Each row below holds a small network's activations on one input, seen along a few directions.
Each table varies a few parts of the input and shows all the possible inputs, shuffled.
A made-up example of a description, with smaller parts first: one of 4 places along a line, together with either a single point or one of 11 places along a line or (one of 3 separate values, together with one of 5 places around a ring).
Shared parts are said once, and a part with two or three values counts as separate values.

Other details of the inputs shift rows strongly along two fixed directions, in all tables alike. That doesn't count.

Table:
r1: [ 17  -8  25 -46   2 -15 -47  13   1   4  23  -8 -12 -31  11 -29]
r2: [-38  22 -18  44 -37  15  42 -16  -4 -48 -40   4 -10  -6  36   9]
r3: [ 15 -12  -4 -11  29  -7 -14 -11   6   3  11   5  41  18 -29  31]
r4: [ 34 -15  -6 -50  41  -7 -19   1  -3  47   4  -2  22  17 -38  20]
r5: [ 18 -22  32 -35   1 -21 -40  25   6  22  16  -7 -35 -21   2 -30]
r6: [  1   9 -28   9  -5  30  36 -11  -4  -4 -43  15  -1  27   1  29]
r7: [-35  47 -20  16 -22  -1   7  -1 -19   2  -4 -20 -20 -22  35  -5]
r8: [-29  29  -6  29 -41  -1  21   3   3  -1  15 -19 -17  -2  33 -14]
r9: [  7   8  24 -35   0 -12 -36   9   1  11  57 -18  -4  -5   5 -26]
r10: [ 13  -4  23 -44  -6  -1 -21  21  13  21  55 -11 -15   1   2 -36]
r11: [-28  21   8  21 -30   7  16  -1 -11 -27  -8   6 -19 -24  39 -27]
r12: [  4  -6 -35  10  42  14  23 -38 -18   7 -37  25  51  28 -44  56]
r13: [-35  19  -3  44 -31 -15  12  15   0   5   7 -17 -27  -8  29  -7]
r14: [ 53 -41  -5 -37  72 -16 -35 -18  12  14   2  12  67  29 -69  45]
r15: [ -9  18 -11  32 -33 -11  13  10  -3  -4 -19 -18 -23 -35  39 -13]
r16: [ 12   8  22 -20  17 -27 -46  14  -6  20  41 -10   6 -30   6 -35]
r17: [ 29 -27  19 -49  35  16 -20  -8  13  -4  23   9  25  23 -35  11]
r18: [ -3   4 -31  41   3  -9  23 -11  10  -1 -31  -4  26  10  -6  30]
r19: [ -2   8 -29  34   1  -8  13 -20  -1 -22 -37   3  26  -3 -11  32]
r20: [-36  30  -5  21 -35  12  17  -3   1 -25  21 -11 -18  -4  32 -19]
r21: [ 15  -6  32 -47  -4   6 -21  22  14  17  43 -11 -18  -4   6 -34]
r22: [-21  18  -8  46 -31 -23   6  15  -3   1 -15 -19 -34 -26  21 -13]
r23: [-31  21   4  13 -34  19  15   6  -3 -36  -2  -7 -21 -10  39 -23]
r24: [ 14  -8  30 -38   5 -13 -43  10  -6   9  25   3  -8 -35  11 -39]
r25: [-16  24 -10  29 -27  -9   3   3 -10 -21 -12 -16 -17 -40  40 -10]
r26: [  6 -14  38 -36   1   1 -23  28  11  17  40  -8 -33   1  -2 -30]
r27: [ 16 -21  39 -41   2 -13 -28  29   6  15  23  -3 -36 -10   2 -32]
r28: [  3   8 -19  26 -12 -14   9   0   4   3 -25  -8   7 -12   1   9]
r29: [ 19   5  22 -26  11 -26 -47  14 -10  18  32  -6   1 -39   1 -37]
r30: [-10  -6 -24  50   7 -14  19  -6   6   0 -30  -3   8  14 -15  29]
r31: [-11  10 -15  26 -13  -6  16  -1   7   6  -3  -7  13   6   8  15]
r32: [ 40 -42 -17  -2  55   3   3 -32  -4  -5 -36  33  61  16 -55  52]
r33: [  9  -7  37 -45   5   8 -29  18  -5   0  37   4  -7 -14   8 -48]
r34: [-29  15 -27  53 -43   6  41 -13   4 -25 -53   0 -13 -12  34  12]
r35: [  4 -18 -21  42   3  -7  24  -7   0  -6 -45   3  -4   2 -12  32]
r36: [  7   2  14 -38  13 -19 -35  28 -11  50  29 -20 -33 -10  -3 -21]
r37: [ 18 -12  32 -51  -4   5 -22  28  10  11  31  -7 -17  -6   9 -41]
r38: [ 19  -4  20 -44   7   4 -25  27  -6  27  15   0 -42   6   1 -22]
r39: [-35  34  -2  40 -26  -6   8  -2 -11  -7  15  -7  -2 -22  34 -16]
r40: [ 22 -19  15 -29  34  -1 -21 -15  -1  14  33  12  36  21 -37   5]
r41: [ 20 -34 -17   1  19  16  34 -23  13 -15 -49  29  35  37 -34  49]
r42: [-24  39  -7  12 -26  23  15   1 -24 -13  -8   6 -29 -14  40 -23]
r43: [ 42 -61   7 -44  57   6  -8  -8  19  20  15  25  34  59 -80  37]
r44: [  8 -39  -9  12  21  24  34 -12  11 -18 -42  26  19  49 -42  44]
r45: [-32  11 -25  47 -11  26  48 -34  -3 -31 -16  19  21  23  -4  20]
r46: [-35  27   9  24 -30  21  19  -4  -6 -23  11  -1 -17 -13  33 -26]
r47: [ 17 -10 -30  -9  31  33  23 -29  -5 -17 -46  28  29  43 -31  55]
r48: [-26  -1 -24  56 -14   6  44 -18   4 -11 -22   3   3  36 -10  37]
Description of these inputs: one of 4 places along a line, together with either one of 2 separate values or one of 10 places around a ring.
Q: The inputs of r17 and r46 match in every part but the place on the line of 4. If r7 is changed in the same way as r17 into r46, which row does it become?
A: r12
Q: The inputs of r6 and r38 match in every part but the place on the line of 4. If r4 is changed in the same way as r6 into r38, which row does it become?
A: r36
Q: Which other rows does r48 become when the place on the ring of 10 takes its other values? List them by row number.
A: r5, r13, r22, r26, r27, r30, r35, r43, r44
Q: Start at r13 and move only the place on the line of 4, one step at a time. The first step leads to r31. Which rows follow, in order?
A: r3, r39
Q: Start at r27 and move only the place on the line of 4, one step at a time. The first step leads to r41. Which rows follow, in order?
A: r2, r11
Q: Which other rows does r7 become when the choice among 2 separate values takes its other values? List them by row number.
A: r47
